Each row below holds a small network's activations on one input, seen along a few directions.
In each table, some parts of the input vary, and every possible input appears once, in random order.
A made-up example of a description, with smaller parts first: ring(5) and (point or ring(11) or (values(3) and line(4))).
Shared parts are said once, and a part with two or three values counts as separate values.
In the rows, zero is written as 128.

Other details of the inputs vary at random and push rows far along two fixed directions, the same in every table; ignore that.

Rows:
r1: [165 140 151 175 122 137 191 114 164 187 169 130  90 173 100 110]
r2: [120 163 138 131 127 121 160 107 155 164 139 118 124 143  95 106]
r3: [124 101 127 122 143 120  92 158 108  76 120 126 126 110 142 150]
r4: [131  89 115 127 138 108  73 158  84  53  80 143 166 123 147 164]
r5: [151 130 128 158 127 141 169 121 139 153 148 122 111 143 120 120]
r6: [ 96 147 124  85 126 127 125 106 142 148 117 120 126  94 143 105]
r7: [155  99 122 165 122 134 122 144  99  99 124 141 137 143 126 151]
r8: [ 99 153 118 100 126 126 117 110 133 142 112 122 161 120 119 113]
r9: [114 168 119 113 107 142 145 108 141 167 148 118 138 134 119 117]
r10: [109 154 145  99 122 124 142 101 164 177 135 129 110 121 127  98]
r11: [136 117 129 154 145 117 136 142 109  97 116 126 129 135 114 140]
r12: [113 104 125 107 140 119  77 155 108  82 115 133 140 108 150 148]
r13: [138 104 114 116 119 123 103 153 112  92 111 127 150 130 162 154]
r14: [189  99 142 227 137 137 182 140 111 117 156 139  89 165  93 141]
r15: [110 147 138 105 126 132 143 100 155 171 130 126 114 112 125  98]
r16: [115 159 118 106 101 133 126 116 139 153 139 122 147 134 128 124]
r17: [158 122 134 163 125 142 164 124 140 156 146 129 113 152 116 122]
r18: [110 151 111  91 112 138 127 121 138 149 129 112 148 123 149 124]
r19: [157 109 125 158 117 131 121 139 108 110 129 145 133 150 126 149]
r20: [103 149 125 100 125 115 112 117 135 135 113 127 157 129 124 121]
r21: [123 145 141 138 139 143 151 112 151 165 158 121 101 125  99 102]
r22: [193  72 137 198 137 128 143 160 105  92 129 148 105 164 130 160]
r23: [ 86 150 124  58 116 118 103 113 147 142 110 120 140  95 156 113]
r24: [ 82 157 113  75 132 136 105 115 136 140 132 111 142  88 136 109]
r25: [189  80 166 212 153 120 171 141 125 115 137 152  59 154 105 135]
r26: [120  99 126 112 139 116 103 148 106  83  99 129 124 100 159 145]
r27: [105 159 116  90  98 132 109 112 137 155 132 129 161 132 137 123]
r28: [112 105 118 110 146 125  87 159  99  72 115 122 135  98 149 151]
r29: [117 165 131 138 134 129 167  99 148 167 139 116 124 133  93  98]
r30: [119 102 120 107 139 125  74 151 103  80 111 136 140 106 149 148]
Each input here is: ring(5) and ring(6).
Changing only the ring(6) part turns r12 into r21. The same change can be made to r27. Which row results?
> r7
Start at r17 and move only the ring(6) part, one step at a time. The first step leads to r22. Which rows follow, in order?
> r1, r13, r18, r5
Change only the ring(5) part in r28. List by row number the other rows that result.
> r9, r11, r18, r26
Start at r15 and move only the ring(6) part, one step at a time. The first step leads to r25. Which rows follow, in order?
> r10, r23, r26, r6

Rows:
r31: [131 110 131 151 161 128 116 144 105  90 132 132 110 114 114 138]
r32: [109 142  98  62  99 135  76 134 126 125 120 126 172 122 178 144]
r33: [161 120 133 189 138 129 172 127 116 131 126 133 124 164  97 131]
r34: [ 51 187 110  27 129 125  94  89 158 168 102 107 174  86 137  87]
r35: [128 119 116 117 111 109 100 142 101  93  95 139 165 143 153 157]
r36: [145 167 127 133 118 153 177 107 175 201 170 111 113 160 112 105]
r37: [138 116 129 147 125 111 126 150 112  87 130 126 122 134 129 152]
r38: [147 124 155 182 163 125 163 117 135 140 142 140  87 140  79 109]
r39: [147  98 129 141 113 124 132 148 114 101 133 132 107 124 158 148]
r40: [ 94 134 109  64  93 136  85 124 118 122 116 127 147  87 173 134]
r41: [136 168 144 145 111 147 216  92 184 218 179 106  79 140 105  86]
r42: [156 130 154 183 129 108 176 123 143 138 143 135  96 162  92 122]
r43: [166  79 107 157 141 140 103 167  89  71 117 132 143 137 150 166]
r44: [148 142 134 159 124 124 174 119 140 155 130 124 128 166 106 124]
r45: [143 141 136 163 133 125 176 130 142 135 151 110 104 145  99 123]
r46: [146 102 142 182 139 138 133 140 124 126 159 135 121 143  94 126]
r47: [139  99 135 134 154 124 127 155 123  98 123 121 104 117 147 142]
r48: [ 67 176 106  43 106 113 102 103 149 146  96 105 186 102 145 108]
r49: [145 118 152 162 159 130 167 119 145 151 133 129  87 131 107 105]
r50: [141  86 130 143 163 112 107 172 100  55 110 125 119 120 142 161]
r51: [117 171 138 123 113 145 194  73 179 221 152 114 107 126 108  72]
r52: [179 107 134 192 139 143 154 124 125 142 143 149 111 163 102 128]
r53: [141 128 155 150 140 136 151 125 142 149 156 134  69 128 111 120]
r54: [135 109 124 154 141 113 129 137 108  90 104 126 142 128 115 135]
r55: [137 135 147 169 135 144 169 120 161 176 174 116 115 152  82 100]
r56: [110 141 101  69  99 144  72 129 120 127 123 133 167 117 164 142]
r57: [113 128 123 118 156 127 117 139 121 107 125 115 126 109 124 128]
r58: [138 104 127 145 125 132 133 119 114 123 118 140 121 113 136 125]
r59: [100 163 124  98 108 127 116 115 133 136 138 121 137 114 117 124]
r60: [165  80 109 162 139 142  95 163  82  71 123 143 140 133 146 166]
r61: [164 131 133 154 128 137 164 120 155 167 139 129 120 168 117 119]
r62: [170 128 140 159 118 130 157 122 150 162 146 143 112 172 120 126]
r63: [134 105 139 137 158 107 125 146 124  94 103 129 122 129 127 136]
r64: [141  91 117 167 144 121 105 159  78  51 117 133 134 116 123 162]
r65: [160  98 116 150 137 135 120 139 114 111 111 137 146 146 136 142]
r66: [ 59 179 124  21 108 128  83  88 161 178 109 126 150  84 152  94]
r67: [145  95 109 163 134 130 104 160  67  60 113 138 149 131 135 170]
r68: [152 102 156 155 146 112 143 138 136 123 126 143  86 138 129 129]
r69: [112 115 113 124 131 114  92 132  96  80  95 135 163 109 128 139]
r70: [141  81 141 144 150 105  87 158  93  58  95 153 120 122 131 158]
r71: [ 98 160 104  76  98 125 101 128 118 125 119 121 170 126 158 143]
r72: [155 127 134 172 118 133 147 136 108 120 145 139 112 155 107 149]
r73: [134 141 124 107 106 138 110 111 139 158 126 143 143 142 134 125]
r74: [ 99 120 111  63  97 114  84 127 121 111  91 133 163  98 187 136]
r75: [100 134 119  72  94 126  95 110 128 137 105 137 149  97 163 123]
r76: [114 105 120 113 150 133  88 145 102  89 117 131 125  91 150 139]
r77: [144  68 134 155 163 119  96 154  89  65  96 149 116 108 142 148]
r78: [125 120 117 116 109 118  91 136  95  96  96 147 163 135 140 154]
r79: [124 164 151 131 137 125 167 113 166 172 166 119  84 140 100 105]
r80: [ 76 185  93  48  99 134 108 112 136 153 116 102 186 117 154 125]
r81: [ 62 179  96  31  96 147 111  91 151 177 125  99 167  78 164  95]
r82: [ 59 198  95  41  96 136  95  80 135 176 107 120 200 106 137 102]
r83: [137 106 145 139 148 102 117 146 122  94 111 142 114 135 129 140]
r84: [154 117 151 178 164 140 177 132 141 145 157 121  69 132 103 114]
r85: [150  71 139 159 130 115  95 175 106  71 130 139 138 145 140 162]
r86: [144 121 129 173 142 127 155 138 116 106 139 116 115 133 100 133]
r87: [ 98 137  90  88 118 133  88 140  92  93  99 114 186 113 157 150]
r88: [145 123 149 165 132 134 164 134 161 159 166 116 115 159  97 114]
r89: [144  86 132 156 129 103  95 154  87  55  95 149 136 129 127 162]
r90: [ 98 162 135  79 125 130 128 114 161 168 146 117 108 110 143 107]
r91: [143 124 153 146 150 123 167 123 157 155 131 125  90 136 117 108]
r92: [128 152 134 144 116 152 176  95 149 184 168 121  94 119 110  97]
r93: [ 88 152 123  70 127 125  84 125 128 121 122 126 137  97 136 128]
r94: [123 171 143 119 107 137 199  80 188 222 152 112 103 134 115  78]
r95: [126 149 153 143 111 141 148 111 166 187 176 129 112 149  88 102]
Changing only one part turns r40 into r92. The same change can be made to r95. Which row results?
> r46
Changing only one part turns r45 into r37. The same change can be made to r44. Which row results?
> r35
What do these inputs look like to the network?
> ring(5) and (point or (values(2) and ring(6)))
Which other rows agree with r81 in the ring(5) part? List them by row number.
> r33, r34, r43, r49, r51, r54, r55, r57, r65, r84, r86, r87
Change only the ring(6) part in r61. List by row number the other rows that result.
> r44, r48, r63, r91, r94
Start at r32 and move only the ring(5) part, one step at a time. The first step leads to r36. Which rows follow, in order?
> r43, r60, r56
Change only the ring(5) part in r67. List by row number the other rows that result.
> r71, r72, r80, r87

Rows:
r96: [194  93 151 247 150 119 175 137 108 112 136 154 100 186  62 140]
r97: [219  20 179 248 169 116 160 171 101  70 129 170  31 149 121 157]
r98: [116 151 118  69  89 132 116 106 153 169 114 130 154 128 171 119]
r99: [144 158 173 171 152 121 224  93 187 202 158 118  58 150  78  79]
r100: [205  29 125 212 130 105 110 194  61  21  88 159 139 171 150 201]
r101: [117 140 100  75  93 149 109 126 132 147 132 118 153 118 178 135]
r102: [ 91 164  97  94 116 143  97 113 114 134 125 118 187 119 117 123]
r103: [ 73 176 128  82 137 109 117  97 139 139 101 118 158 103 106 101]
r104: [100 192 100  80  82 153 139  96 157 197 155 105 170 136 134 108]
r105: [ 96 100 115  65 127 109  16 175  97  50 105 140 167 105 170 171]
r106: [ 75 108  88  78 149 111  39 164  61  21  70 116 193  72 158 165]
r107: [145 165 160 178 152 143 234 100 184 205 190 102  50 143  73  81]
r108: [ 88 167 130  65 116 154 130  91 170 198 161 115 104  84 144  84]
What do these inputs look like to the network?
> point or (values(2) and ring(6))
Change only the values(2) part in r100. List by row number the other rows that result.
> r104
Change only the values(2) part in r98. List by row number the other rows that result.
> r101
